A small network was shown many inputs. Here are its activations along a few directions, one row for each input.
In each table, some parts of the input vary, and every possible input appears once, in random order.
Descriptions start from the smaller parts, as in this example, which fits no table here: ring(8) and (point or ring(9) or (values(2) and line(6))).
Shared parts are said once, and a part with two or three values counts as separate values.
In the rows, zero is written as 128.

Other details of the inputs shift rows strongly along two fixed directions, in all tables alike. That doesn't count.

A family of inputs:
x1: [126 133 127 132 117  87 121 102 120 149 120 134]
x2: [150 109 121 105 126 110 136 123 121 160  97 144]
x3: [121 123 116 121 125 151 127 149 147 138 115 150]
x4: [113 150 118 143 122 132 106 124 129 121 151 122]
x5: [167  95 134 116 133  73 159  87 109 157  91 115]
x6: [133 131 136 134 123 138 116 156 130 119 144 144]
x7: [107 133 119 140 132 153 124 113 142 125 138 133]
x8: [139 121 128 121 112  85 125 119 124 141 106 113]
x9: [117 142 106 135 128 144 121 118 139 129 155 124]
x10: [110 137 117 128 132 146 123 113 138 121 147 134]
x11: [229 115 157 176 220 181 162 101  36  88 160  75]
x12: [135 123 118 125 129 151 132 149 135 123 144 147]
x13: [ 86 133 141 107 103 118 136 168 129 145 126 126]
x14: [117 124 124 117 130 144 135 131 146 104 134 126]
x15: [115 106 134  99 127 102 160 136 107 167 106 115]
x16: [172 101 126 117 130  79 153  89 106 161  92 102]
x17: [117 125 125 128 129 151 138 132 150 109 125 125]
x18: [107 148 128 136 126 134 109 119 129 112 142 133]
x19: [114 137 115 135 131 140 128 116 141 124 156 135]
x20: [137 135 127 134 119 143 108 158 127 125 143 132]
x21: [115 136 137 124 127 130 120 138 140  97 131 125]
x22: [129 134 138 125 128 145 110 153 129 116 133 143]
x23: [114 139 140 135 126 137 124 139 145 103 122 124]
x24: [135 118 134 113 102  87 118 134 136 178  74 151]
x25: [117 132 134 132 124 124 125 141 140  99 140 126]
x26: [104 147 131 147 126 141 112 119 133 117 133 131]
Each input here is: values(2) and (point or (values(3) and line(4))).
Changing only the values(2) part turns x16 into x8. The same change can be made to x10. Which row results?
> x18
Start at x11 and move only the line(4) part, one step at a time. The first step leads to x12. Which rows follow, in order?
> x2, x3

A family of inputs:
x27: [122 141 156 147 158 204 140 194 102  89 184 118]
x28: [182  96 168 123 177 126 168 116  69 127  98  95]
x29: [ 91 162 135 167 155 169 118 133 122  64 181 107]
x30: [212  97 175 133 191 111 173 116  32 141 115  80]
x31: [ 78 112 113  76  72 123 131 186 199 131 107 167]
x32: [174 110 107 114  88  58  98  95 138 202  61 173]
x33: [116 124 134 117  88  38 126  86 103 200  87 126]
x34: [191 114 129 143 172 126 144  79  67 151 139 107]
x35: [206  85 168 137 183 118 179 106  59 124  91  73]
x36: [ 91 159 130 157 140 175 119 129 150  55 175 100]
x37: [152  99  94 106 100  68 142  76 143 202  67 135]
x38: [197 100 128 145 176 127 162  62  96 123 119 109]
x39: [ 75 135  78  94  79 135 109 135 198 159 122 177]
x40: [127 148 110 161 170 206 126 136 126  83 187 128]
x41: [ 59 144 109 105  73  94 112 128 203 123 122 150]
x42: [152 126 142 124  89  28  92  89 129 175  63 142]
x43: [ 72 124 109  86  78 122 123 201 177 151 113 164]
x44: [110 136 124 102  73 125  92 208 178 135  99 179]
x45: [ 90 168 134 155 140 170 109 141 121  68 197 105]
x46: [ 90 159 141 155 155 176 117 121 133  59 175 104]
x47: [100 149 105 143 128 189 108 152 145 126 186 148]
Describe the family of inputs behind these rows.
> values(3) and (point or line(6))
Changing only the values(3) part turns x37 into x36. The same change can be made to x32. Which row results?
> x42

A family of inputs:
x48: [ 90 148 120 142 119 159 116 136 165  86 162 124]
x49: [102 136 117 120 130 186 124 169 156  92 161 142]
x50: [ 92 153 115 134 121 158 109 136 154  87 169 128]
x51: [189 125 125 162 163 150 120  86 101 130 137 127]
x52: [177 111 140 139 165 138 156 119  85 124 140 110]
x53: [149 117 154 131 140 102 137 118  98 144 104 129]
x54: [169 106 142 134 165 137 159 116 102 116 114 106]
x55: [163 101 136 121 137 114 154 118 117 143 103 115]
x56: [119 114 126  85  78  49 117 127 145 191  64 154]
x57: [158 106 131 120 145 114 154 117 104 152 111 129]
x58: [137 122 138 128 141 102 137  81 110 135 107 117]
x59: [ 58 138  97  84  37  89  92 187 213 154 101 174]
x60: [153 129 136 142 155 117 132  89  97 110 138 100]
x61: [ 75 154 120 142 127 169 116 133 149 100 161 128]
x62: [157 111 128 119 138 116 149 122  98 160 114 113]
x63: [100 160 136 151 136 194 108 182 130  74 183 121]
x64: [ 82 155 118 143 122 166 112 138 149 101 173 123]
x65: [182 122 109 143 137 115 114  88 113 156 117 138]
x66: [131 112  80  89  57  42 102  93 173 239  52 187]
x67: [171 120 117 143 144 126 121  81 115 157 104 145]
x68: [103 124 103  99  77  48 119  99 144 198  87 136]
x69: [ 53 140 100  76  45  93  90 179 205 162  97 184]
x70: [171 109 143 138 169 140 158 117  88 127 134 115]
x71: [ 92 141 114 126 131 191 127 174 149 105 163 136]
x72: [147 123 150 132 136 104 134 123  93 151 104 114]
x73: [158 111 145 136 170 150 158 116  85 134 121 108]
x74: [166 107 146 137 171 144 160 114  89 127 127 119]
x75: [ 98 149 133 137 126 165 112 172 144  92 161 144]
x76: [103 149 147 144 149 196 112 167 135  62 167 131]
x77: [128 129 143 131 127 125 126 144 133 113 117 124]
x78: [102 125 104  99  75  50 121  98 145 199  86 137]
x79: [174 107 145 129 162 139 151 115  93 123 127 109]
x80: [157 115 153 132 132  98 136 121 110 134  99 113]
x81: [132 129 131 135 140 100 137  85 103 149 114 108]
x82: [182 123 111 144 136 117 116  87 113 157 116 138]
x83: [108 137 114 120 126 183 121 172 154  90 167 138]
x84: [ 88 149 118 140 122 158 118 135 165  85 158 126]
x85: [103 147 132 137 116 162 111 175 156  81 153 130]
x86: [153 119 150 132 137  97 135 121  98 145 110 125]
x87: [169 124 156 138 154 119 132 120  85 114 123 106]
x88: [146 124 149 131 138 104 134 122  93 150 102 116]
x89: [ 45 143  87  83  41  89  93 145 213 164 114 174]
x90: [143 131 141 151 161 123 140  85  89 127 134  95]
x91: [168 125 156 147 154 119 136 124  82 119 133 110]
x92: [159 120 145 131 132  92 130 124  95 142 116 122]
x93: [ 63 124  79  73  41 103 109 185 221 163 105 176]
x94: [152 124 144 131 131  99 129 126  91 149 110 111]
x95: [156 124 137 148 152 110 140  87 104 110 128  94]
x96: [178 110 138 139 166 136 154 120  84 123 142 109]
x97: [ 93 155 144 151 145 200 114 174 130  76 170 127]
x98: [103 149 129 129 120 163 102 174 147  84 162 136]
x99: [150 127 141 149 161 117 142  85  94 121 136 108]
x100: [ 96 142 139 136 125 167 117 167 155  84 140 135]
x101: [ 37 142  87  88  45  90 101 144 211 171 112 184]
x102: [154 117 151 130 137  99 138 120 109 131  93 115]
x103: [120 152  97 151 133 191  95 136 161 103 164 160]
x104: [152 126 143 151 155 117 140  87  95 123 142 106]
x105: [150 122 152 133 132 104 132 123  93 153 108 113]
x106: [146 122 132 135 133  93 139  87 117 131 112 104]
x107: [159 106 133 112 145 115 149 114 107 144 103 124]
x108: [160 102 134 120 142 114 156 118 117 141  99 116]
x109: [142 124 134 129 139  97 135  84 110 136 114 113]
x110: [ 96 157 119 155 141 181 112 143 141  68 199 123]
x111: [ 95 117  99  75  58  24 118  93 167 211  58 158]
x112: [165 103 131 120 137 110 153 120 114 140 104 113]
x113: [102 146 137 130 120 165 106 169 148  89 157 137]
x114: [152 109 131 119 143 120 152 120 100 161 109 116]
x115: [ 99 129 120 125 129 185 133 167 165  91 145 139]
x116: [166 113 143 138 165 146 154 119  84 136 132 101]
x117: [ 99 117  96  83  51  17 119  99 164 219  71 160]
x118: [ 86 151 117 141 125 158 115 137 154  96 173 136]
x119: [ 84 147 122 140 125 163 121 131 164  84 151 128]
x120: [174 108 144 138 164 140 156 118  89 128 138 113]
x121: [ 99 141 109 126 126 187 122 178 147 103 173 131]
x122: [156 118 152 133 133  97 133 121  98 146 113 124]
x123: [ 99 133 121 119 134 189 127 164 155  93 153 144]
x124: [ 87 150 118 140 124 158 118 134 164  84 155 126]
x125: [108 136 112 119 126 181 119 173 154  89 168 138]
Describe the family of inputs behind these rows.
> line(6) and (point or (values(3) and line(4)))
Changing only the line(6) part turns x101 into x99. The same change can be made to x74. Which row results?
> x57
Changing only the line(6) part turns x61 into x68. The same change can be made to x73. Which row results?
> x121
Change only the line(4) part in x69. List by row number the other rows that result.
> x75, x88, x102
Change only the values(3) part in x120. List by row number the other rows that result.
> x104, x122
List by row number the other rows that have the line(6) part in common with x70.
> x49, x56, x66, x72, x77, x84, x86, x90, x108, x109, x114, x118
Start at x95 and move only the line(6) part, one step at a time. The first step leads to x106. Which rows follow, in order?
> x48, x84, x124, x119

A family of inputs:
x126: [152 124 127 146 162 168 130 119 101 127 153 133]
x127: [161  96 142 111 134  76 159  91 104 164  62 109]
x128: [130 129 114 115 110 133 111 147 157 143 104 158]
x129: [ 78 138  82  98  68 143  94 181 215 135 137 192]
x130: [161 118 152 135 129  61 127  70  99 158  77 109]
x131: [100 165 121 158 136 170 103 135 135  74 185 112]
x132: [ 66 135 102 101  96 140 131 150 175 145 136 151]
x133: [ 72 140 129 107  72 125 109 208 164 142 125 155]
x134: [159 155 165 202 211 211 131 108  84  12 212  82]
x135: [117 143 131 148 141 121 122  95 109 126 145 120]
x136: [112 131 116 126 131 159 137 143 140 110 155 111]
x137: [172 117 116 127 132 119 129 114 107 161 116 129]
x138: [149 112 162 107 134  96 145 144  92 133 105 117]
x139: [165  89 134 110 135  68 166  86 109 163  80 113]
Describe the family of inputs behind these rows.
> values(2) or (values(3) and line(4))
List by row number the other inputs of the same sort as x133.
> x138
Change only the values(3) part in x135. List by row number the other rows that result.
> x126, x132
